array([[40, 86, 50, 45,  1, 23],
       [42, 54, 38, 65,  3, 37],
       [31, 10, 36,  5, 65, 15]]) Out: 3

array([[ 28,   5, -20,  22,  19],
       [-24,  -1,   2, -14, -36]]) Out: 22

array([[124, 150, 231, 240,  15, 133],
       [247,  41,  41, 250,  11, 223],
       [114, 172, 186, 249,   6, 217]]) Out: 11

array([[948, 700, 157, 398, 346, 588, 826],
       [750, 686, 714, 746, 874, 268, 520],
       [925, 556, 746, 918, 781, 381, 587]]) Out: 268

array([[6, 4, 6, 6, 4, 5],
       [4, 2, 9, 4, 6, 1],
       [6, 9, 5, 5, 2, 8]]) Out: 6

array([[-313,  488,  443, -113,    8, -184,  -54],
       [ 214,   31, -282,  638, -702,  572, -175]]) Out: -184

array([[178, 140, 133,  23],
       [224, 187,  95,  58]]) Out: 133
---
Q: [ -6.3 -54.9 -26.3   7.7  -3.0 -11.6]
A: 7.7, -54.9

Q: [  8.1 -60.3  24.9 -65.1  56.6 -39.9  48.2]
A: 56.6, -65.1

Q: [-67.9  58.9 -63.3  32.2   5.2  -9.8]
A: 58.9, -67.9

Q: [-19.6 -36.8 -13.6  27.3 -63.0]
A: 27.3, -63.0

Q: [ 56.7 -50.4   0.8 -48.3  36.7 -66.0 -44.4]
A: 56.7, -66.0

Q:
[[ 14.8 -36.6  -4.6  28.3 -67.3]
 [-30.7   5.0  -7.7 -33.2  58.8]
 [-50.6 -48.5 -20.5  -6.1  12.3]]
A: 58.8, -67.3

Q:
[[15.8 -2.9 10.0 -1.1  7.5 53.1 24.9]
 [ 2.2 -3.9  0.7 -3.3  0.1  3.0 -1.0]
 [12.0 -1.6  7.7 -1.0  6.2 44.2 18.8]]
A: 53.1, -3.9

Q: [-11.9  37.6 -53.4   3.3 -51.0  45.5 -59.2]
A: 45.5, -59.2

Q: [-47.4 -52.2  69.4  49.5   3.1 -10.7  -6.6]
A: 69.4, -52.2
---
((44.7, 58.5, -39.9, 48.5), (-1.5, 0.9, -0.2, 3.5)) out 48.5
(-28.2, 32.3, 51.7, 9.7, 3.2) out 9.7
(-42.6, -57.4, -48.4, 25.5) out 25.5
(21.6, -51.6, -44.9, 24.7, -62.4, 22.4, -47.6) out 24.7
(-11.6, -13.2, -49.9, -39.5, -35.6) out -39.5
((-18.8, -38.6, 22.7, 17.4, 1.9, 51.6, -6.0), (-35.6, 49.8, 4.3, 11.4, 0.5, -11.5, 8.9)) out 17.4
(-4.2, 27.7, -1.9, -2.4, -14.5, -52.7) out -2.4
(40.3, -46.2, 3.8, -49.6, 25.2, 45.1) out -49.6
---
[ 46.9  64.0   2.3  43.1 -41.9 -57.1] 46.9, -57.1

[[ 32.4  32.2 -56.5 -54.0  56.5]
 [ 15.0 -63.5  47.2 -43.0  33.6]
 [-41.4  60.7 -43.5  45.6 -28.7]] 32.4, -28.7

[-70.5  -7.2 -25.1 -45.2] -70.5, -45.2

[ 37.0  19.8 -35.2  52.9  25.9 -20.6] 37.0, -20.6

[-39.3 -16.3  54.0 -58.1  37.2  17.9  19.8] -39.3, 19.8

[[  6.4  34.0  47.3 -54.3]
 [ 13.9   6.3  13.4  -6.0]
 [ 36.3  30.7   7.3   3.1]] 6.4, 3.1

[ -6.8  -2.0  67.9 -55.7   9.0] -6.8, 9.0

[ 50.6 -37.1 -45.9 -33.6] 50.6, -33.6
---
[ 37.1 -31.5  -4.9 -30.3  50.1 -18.1  41.1] Out: 41.1
[ -4.0  46.7 -29.4 -58.5] Out: -58.5
[-44.4  53.6 -54.9  40.7 -45.5  55.8 -42.9] Out: -42.9
[-51.3 -59.8  18.1 -63.8 -39.1  61.8] Out: 61.8
[ 26.2 -50.3  16.6 -38.2  25.1  32.0] Out: 32.0
[ -7.0  64.7  -1.1 -43.4 -34.4   0.2] Out: 0.2
[-10.6 -64.5  24.0  20.7  26.2  63.3] Out: 63.3
[-18.2  20.5  49.8  36.0] Out: 36.0
[-11.6 -31.6 -22.5 -14.2 -59.5 -63.6] Out: -63.6
